Each row below holds a small network's activations on one input, seen along a few directions.
In each table, some parts of the input vary, and every possible input appears once, in random order.
A made-up example of a description, with smaller parts first: one of 3 separate values, together with either a single point or one of 11 places along a line or (one of 5 places around a ring, together with one of 6 places along a line).
Shared parts are said once, and a part with two or three values counts as separate values.
In the rows, 128 means zero.

Other details of the inputs shift rows strongly along two fixed directions, in all tables alike. That doesn't count.
To show where, the next rows are all for the same input, with only those details redrawn:
[ 57  91 157  53 118  23 115 118 102  93  77]
[ 76 118  94  48 107  41 135 118 108 113  74]
[145 151  14  82 106 118 153 136 117 166 110]
[201 109 134 182 172 202  82 175 108 128 179]
[ 97  80 186 112 149  85  84 143 111  82 120]
[167  79 193 171 174 170  62 173 114  96 173]
[167 142  47 123 131 152 127 150 114 152 132]
[173 156  19 114 123 154 145 145 112 169 131]

Table:
row 1: [114 145 203 169 158 170  91 143 141 139 166]
row 2: [ 98 104 197 155 135  92 123 114 175 124 108]
row 3: [131 102 162 151 155 156 147 108 130 107 151]
row 4: [ 99 142 176 125  97 141 124 112 115 104 154]
row 5: [116  87 207 172 185 148 127 130 148 100 152]
row 6: [170 168  71 167 112 151 175 109 169 179 120]
row 7: [104 141  59  84  96 103 205  81 126 129 103]
row 8: [149 158  68 131  85 123 181  84 155 160 105]
row 9: [ 45 144 160  40  78  38  96 140  95 114  84]
row 10: [118 103 180 172 190 154 133 127 155 122 140]
row 11: [145 223  29 129 105 179 176 121 133 195 138]
row 12: [ 47 150 157  67  86  73 143  87 121 117 103]
row 13: [182 144  51 143 138 180 122 160 109 152 147]
row 14: [136  90 214 135 121  79  78 147 131  92 104]
row 15: [206 115 168 217 125 211 120 123 154 110 172]
Q: What do these inputs look like to the network?
A: one of 3 separate values, together with either a single point or one of 4 places along a line
Q: Changing only the choice among 3 separate values turns row 2 into row 10. The same change can be made to row 14. Which row results?
A: row 13
Q: List by row number the other rows that have the choice among 3 separate values in common with row 12.
A: row 1, row 4, row 9, row 11
Q: Change only the place on the line of 4 in row 15. List by row number the other rows that result.
A: row 2, row 6, row 8

Table:
row 16: [150 195  76 149 110 167 168 108 156 182 134]
row 17: [ 69 108 184  85 132  89 101 142  96  93 118]
row 18: [ 71 100 201  71  98  41  81 138 111  84  89]
row 19: [135 174  25  75  73  82 159 115 123 161  87]
row 20: [ 72 139  59  64  91  54 205  66 148 132  70]
row 21: [ 66 110 140  53 119  47 100 139 100 103  88]
row 22: [ 99 137  57  65 115  62 136 122 115 134  86]
row 23: [130  91 202 164 169 158  87 155 117  91 173]
row 24: [154 146 104 142 133 172 151 113 132 149 148]
row 25: [203  87 161 209 151 182 101 142 148 118 152]
row 26: [ 93 153 162 127 102 114 133 115 141 133 134]
row 27: [ 89  65 202 139 159  91 130 120 143  76 126]
row 28: [177 134  46 133 146 158 134 133 124 166 132]
row 29: [196 133 105 164 133 167 121 151 132 150 140]
row 30: [113 138 224 159 126 164  84 143 126 117 157]
row 31: [156 168  62 128 121 171 152 122 116 157 146]
row 32: [ 71 117 189  97 117 100 104 122 101 100 129]
row 33: [155  85 205 188 187 183  99 159 131  95 179]
row 34: [173 179  73 179 121 188 177 108 163 176 134]
row 35: [186 101  82 168 158 171 138 146 138 142 139]
Q: What do these inputs look like to the network?
A: one of 4 places along a line, together with one of 5 places along a line

Table:
row 36: [128 128  95 117 122 104 147 108 136 131 122]
row 37: [ 87 137 144 102 126  91 137 114 136 132 103]
row 38: [ 99 136  80  98 110  95 170 105 131 128 111]
row 39: [128 130  96 116 127  98 148 110 135 137 103]
row 40: [117 136 102 108  97 102 131 131 129 136 103]
row 41: [112 150 105 104 103 103 167 106 140 147  89]
row 42: [153 131 143 169 127 176 136 130 138 121 162]
row 43: [157 159  85 163 134 191 138 133 135 150 168]
row 44: [126 118 103 106 126 105 127 137 118 126 113]
row 45: [144 138  48 107 116 116 138 140 128 148 108]
row 46: [163 112 170 173 141 175  91 155 120 120 158]
row 47: [102  95 224 147 154 106  88 127 138  97 138]
row 48: [138 120 167 138 149 153  97 146 107 115 156]
row 49: [116 152 100 115 108 126 168 112 135 147 106]
row 50: [ 69  90 177 104 138  77 136 116 130 101 100]
row 51: [110  77 221 148 166 115 104 135 135  92 128]
row 52: [ 92  95 214 125 118  82 113 104 142  86 125]
row 53: [134 158  70 103  97 127 151 122 116 152 111]
row 54: [183 149 110 163 147 198 103 156 111 147 166]
row 55: [144 125 139 145 136 143  93 158 125 129 144]
row 56: [141 118 165 149 146 148  89 157 117 120 153]
row 57: [144 139  55  97 122 128 146 131 115 145 115]
row 58: [ 65 113 171  90 116  54 120 101 141 101 115]
row 59: [146  97 163 139 155 151 104 144 110 103 150]
row 60: [158 157  93 163 146 198 137 139 134 164 157]
row 61: [121 148 101 107  97  94 160  97 142 142  93]
row 62: [180 145 114 159 132 198 119 140 110 140 160]
Q: Changing only one part turns row 42 into row 43. The same change can be made to row 61. Which row results?
A: row 47
Q: What do these inputs look like to the network?
A: one of 3 separate values, together with either one of 4 places along a line or one of 5 places around a ring
Q: List by row number the other rows that have the choice among 3 separate values in common with row 39.
A: row 36, row 38, row 44, row 45, row 50, row 51, row 57, row 59
Q: Change only the place on the line of 4 in row 62. List by row number the other rows that result.
A: row 40, row 46, row 53
Q: Change only the place on the line of 4 in row 48. List by row number the other rows that result.
A: row 54, row 55, row 56

Table:
row 63: [107  84 177 139 186 132  87 168 118  89 166]
row 64: [143  82 187 190 177 187  88 179 134 105 158]
row 65: [199 160  94 153 152 204 127 134 112 172 150]
row 66: [183 172 101 183 129 201 125 144 154 181 141]
row 67: [ 92  79 156  84 127  85 116 134  90  81 106]
row 68: [179 179 104 168 144 202 127 141 137 185 153]
row 69: [ 84  83 185 121 148  67 111 129 148 108  81]
row 70: [124  52 201 148 131 103  96 161 126  77 122]
row 71: [124 139  58  83 129  92 152 109 107 156  91]
row 72: [ 90  73 212 138 179 127  96 164 112  92 148]
row 73: [191 109 185 198 122 158  69 150 149 123 173]
row 74: [ 92 131 181  96 123  82  91 107 118 115 142]
row 75: [ 92  96 158 111 172  71 106 132 130 108 121]
row 76: [115 152  97 108 115 103 205  68 157 145  92]
row 77: [134 176  73  73  81 103 155  93 119 155  85]
row 78: [ 87 147  91 107 100 114 226  81 136 138  97]
row 79: [108  95 144  98 161  79 104 121 111 104 125]
row 80: [113 146  61  94 137  92 160 120 127 168  88]
row 81: [119 177  62  71  73 129 158 115 101 148 101]
row 82: [152 126  45 106 106 103 143 145 133 121 112]
row 83: [179 138  55 165 160 195 124 171 142 146 161]
row 84: [146 101 215 159 107 104  96 134 147 109 120]
row 85: [201 130  50 144 148 199 114 161  98 126 173]
row 86: [126  87 142 101 143  75  99 120 111  89 113]
row 87: [ 78 127 182 122 114  74  97 122 159 121 118]
row 88: [ 91 110 174 115  80  71  96 135 134  94 123]
row 89: [110 124  70 100 127  90 186  64 169 130 103]
row 90: [ 86 177  79 116  84 111 183  76 147 133 136]
row 91: [161 181  98 165 136 217 131 159 119 172 164]
row 92: [121 154  62  68  87 119 164 121  94 141  96]
row 93: [ 84 117  77 107 114 109 215  84 137 132 103]
row 94: [191 157  94 181 145 200 132 149 154 179 133]
row 95: [110 181  65  81  94 129 135 121 105 154 144]
row 96: [108 173  88 110  97  98 175  65 164 139 129]
row 97: [101 124 171  91  99  71  89 103 118 103 124]
row 98: [183 167  77 150 107 210 103 147 105 145 183]
row 99: [162 123  67 120 101  85 151 123 141 148  76]
row 100: [161  70 175 163 149  96  86 146 142  90 128]
row 101: [129 140  43  84 136 123 137 137  99 131 138]
row 102: [ 88 145 164  95 114 122 118 127  98 116 127]
row 103: [110 164  69  69 107 129 163 124  93 155 112]
row 104: [ 38  58 179  92 138  55 164  79 149  64 122]
row 105: [139 109 210 178 180 201  93 176 116 117 177]
row 106: [119  99 214 152  96 119  93 153 129  92 125]
row 107: [134 143  65  96  68  99 169 134 127 145  80]
row 108: [176 179  91 169 141 189 114 142 140 183 180]
row 109: [168 116 229 215 167 193 118 113 156 102 178]
row 110: [178 132  67 146 158 211 130 159  91 152 168]
row 111: [128  84 180 161 178 116  84 149 150 101 130]
row 112: [ 63 133 168 121 106  95 100 135 138 112 127]
row 113: [ 74 137 170 122 106 112 121 138 135 120 105]
row 114: [228 140  91 188 115 184 131 148 144 165 131]
row 115: [171 128 205 180 164 194  77 141 116 128 172]
row 116: [143 155  74  79  98 101 155 100 109 150  81]
row 117: [ 98 186  68  98 102 126 142 131 121 163 140]
row 118: [144 111 237 224 161 211 124 128 139  89 189]
row 119: [106  70 186 101 139  63 100 113 105  87  90]
row 120: [ 70 114 174 108 120  97 128 142 135 111  96]
row 121: [185 165  95 165 160 200 135 145 133 184 146]
row 122: [ 63  71 188 107 142  53 165  70 155  90  89]
Q: Changing only one part turns row 81 into row 67. The same change can be made to row 106. Which row results?
A: row 70
Q: Changing only one part turns row 73 into row 99. The same change can be made to row 96. Which row results?
A: row 122
Q: What do these inputs look like to the network?
A: one of 2 separate values, together with one of 5 places along a line, together with either a single point or one of 5 places around a ring
Q: A walk changes only the place on the line of 5. It starts at row 83 and steps to row 64. List the rest of the walk in order.
A: row 120, row 113, row 112
Q: Change only the choice among 2 separate values in row 103. List by row number the other rows that result.
A: row 65
Q: A walk changes only the place on the ring of 5. It starts at row 69 and steps to row 99. List the rest of the walk in order.
A: row 119, row 71, row 80
Q: A walk changes only the place on the ring of 5. It starts at row 79 and steps to row 75. List the rest of the walk in order.
A: row 111, row 100, row 86
Q: Change only the choice among 2 separate values in row 98. List by row number the other rows that result.
A: row 97

Table:
row 123: [102  83 165 118 151  94 128 115 128  90 123]
row 124: [ 95  84 177 118 166  92 102 133 120  97 126]
row 125: [161 161 108 182 153 198 125 144 146 170 165]
row 126: [159  99 249 215 170 190  89 142 151 111 163]
row 127: [134 151  85  96  89 100 141 119 124 154  94]
row 128: [105  91 171 116 120  83 107 134 131 102  93]
row 129: [137 111 174 153 148 167 118 149 112 113 145]
row 130: [169 133  72 150 117 149 137 129 137 143 134]
row 131: [158 168  73 122 103 163 144 127 115 163 121]
row 132: [175 152  95 147 130 168 108 153 126 155 156]
row 133: [ 98 133 130  97 102 100 139 105 120 113 121]
row 134: [ 84 117 190 100 134  92  96 133 115  95 129]
row 135: [ 87 149  72  75  98  95 179  99 120 131 106]
row 136: [125 127 131 120 103  99 126 115 129 114 126]
row 137: [ 88 158  66  70 111 101 156 120 112 147 109]
row 138: [156 142  77 131 129 137 119 150 132 147 130]
row 139: [102  92 158 107 144  86 133 124 124 106  99]
row 140: [169 154 111 186 135 189 155 114 162 151 164]
Q: Changing only one part turns row 130 into row 138. The same change can be made to row 123. Which row results?
A: row 124
Q: What do these inputs look like to the network?
A: one of 3 separate values, together with either a single point or one of 5 places around a ring
Q: List by row number the other rows that have the choice among 3 separate values in common with row 128.
A: row 126, row 127, row 129, row 131, row 139
Q: Change only the choice among 3 separate values in row 132. List by row number the other rows that result.
A: row 127, row 136
